Each row below holds a small network's activations on one input, seen along a few directions.
Each table varies a few parts of the input and shows all the possible inputs, shuffled.
A made-up example of a description, with smaller parts first: one of 2 separate values, together with either a single point or one of 11 places around a ring or (one of 4 places along a line, together with one of 8 places around a ring).
Shared parts are said once, and a part with two or three values counts as separate values.
In the rows, 128 means zero.

Other details of the inputs shift rows strongly along two fixed directions, in all tables alike. That doesn't count.

Table:
r1: [110  62 165 199 117  83 188 154 129  51 127 108 124 108 115 137]
r2: [143 139 154 102 155  25 177  66 173 157 109 139  92  54 102 181]
r3: [144 194 108  70 153 163  93 126 126 201 126 145 122 126 146 118]
r4: [115  98 106 157 102 217  90 172 122  78 131 107 167 185 136  97]
r5: [123  89 122 103 120  64 102  81 179 154  84 157  70  49 126 208]
r6: [107 112 118 119 112  25 153  74 176 180  96 124  95  53 113 182]
r7: [137 154  81 125  75 204  94 106  84 117 155 107 182 212 142  56]
r8: [140 174  93  87 131 217 103 149  80 167 164 134 166 207 153  59]
r9: [139  88 125 146  99 211 111 154 104  53 137 124 154 180 144  92]
r10: [161 179 113  75  90 134  99  42 122 154 125 140 110 120 145 117]
r11: [152 206 131  50 149 163  97 108 127 205 130 154 104 124 147 124]
r12: [ 86  79 164 211 177 115 137 249 122  87 138 123 121 128 120 161]
r13: [138 132  73  95  82 232  79 113 110 130 136 121 174 199 149  73]
r14: [159 207 128  46 155 149  95 100 132 209 118 158 103 102 146 135]
r15: [121 110 141 105 125  81  89  98 191 154  79 146  72  47 124 218]
r16: [145 197 104  68 134 124 138  64 156 193 128 115 147 134 115 105]
r17: [115 126 113 178  94 184 103 155 100  76 147  97 169 190 131  84]
r18: [157 202 124  61 133 129 143  56 149 179 129 121 141 130 116 106]
r19: [147 150  95 100  78 194 148  79  93 121 150 107 170 193 142  31]
r20: [102  74 139 198 167 127 139 234  98  86 143 129 148 147 125 138]
r21: [148 190 115  80  92 143  84  56 133 164 119 129 117 124 138 123]
r22: [119 129 125 112 153  15 164  78 180 184 108 129 111  65  95 186]
r23: [ 86  70 147 211 119  88 168 175 147  75 121  91 136 114 108 141]
r24: [100  59 165 200 170 102 154 224 103  72 145 141 115 128 123 151]
r25: [136 116 125 154 132 157 179 136  97  75 162 104 186 196 111  60]
r26: [129  98 173 150 179  65 147 173 133 117 115 161  80  61 126 193]
r27: [101  77 163 207 113 122 172 177 125  48 132  91 148 139 113 117]
r28: [150 167  97  79  88 125  95  40 122 164 124 139 114 126 140 115]
r29: [111  63 155 204 168 133 152 233  86  54 149 137 140 148 126 124]
r30: [120  99 179 146 178  48 148 167 143 132 116 164  63  53 125 207]
Each input here is: one of 5 places around a ring, together with either one of 2 separate values or one of 4 places along a line.
- Changing only the place on the ring of 5 turns r26 into r20. The same change can be made to r30. Which row results? => r8
- Which other rows does r12 become when the choice among 2 separate values takes its other values? List them by row number. => r3
- Which other rows does r14 become when the choice among 2 separate values takes its other values? List them by row number. => r11
- Which other rows agree with r28 in the place on the ring of 5? List them by row number. => r5, r19, r24, r25, r29
- A walk changes only the place on the line of 4. It starts at r2 and steps to r1. List the rest of the walk in order. => r10, r9

Table:
r31: [118 171  86  69 128  82 120  76 148 236 121 139 110 102 127 143]
r32: [127 110 185 155 136 104 153 144 143  89 119 127 104  89 121 161]
r33: [ 97  64 128 178 109  39 145 119 148  95 108 118  99  80 116 171]
r34: [136 120 138 141 104 187 107 140 119  74 133 113 128 152 139 101]
r35: [132 119 125 145 102 135 169 110  98  99 149 108 156 163 128  82]
r36: [115 110 123 160 102 133 130 127 146  71 118 103 136 136 102 145]
r37: [108 103  91 167  89 176 112 156  97 102 139 110 185 198 142  67]
r38: [115  78 133 162 136 104  98 165 117 114 120 147 101  98 138 181]
r39: [107 141 121 146 143 155 123 162 136 134 140 108 168 167 115 117]
r40: [150 110 150 148 122 168 149 152  71  63 163 138 143 168 137  90]
r41: [154 118 100  30 145 121 133  65 172 200  99 163 109  86 135 149]
r42: [142 171 103  84 144 168 100 128  97 180 148 164 128 158 154 112]
r43: [110 112 187 166 176  55 164 173 160 118 102 139  86  60 106 191]
r44: [132 171 115  75 116 129  78  93 164 193  93 143  88  75 144 176]
r45: [157 179 123  83 108 163 138  71 127 134 138  99 150 152 116  94]
r46: [121 120 153 167 165  80 162 157 154 109 132 104 138 111  95 147]
r47: [137 181 129  79 144 148  95 122 151 205 126 144 109 121 143 125]
r48: [126 134 113 147 133 130 172 138  99 123 155 110 163 163 124  76]
r49: [141 106 125 136 107 166 106 128  89  78 140 143 126 157 149 104]
r50: [166 181 124  74 149 148 127 106  90 163 143 158 126 146 144  87]
r51: [ 95  91 135 180 130  99 106 156 162 110 102 109 138 107 114 171]
- Describe the family of inputs behind these rows. => either a single point or (one of 4 places along a line, together with one of 5 places around a ring)
- A walk changes only the place on the line of 4. It starts at r42 and steps to r47. List the rest of the walk in order. => r39, r31
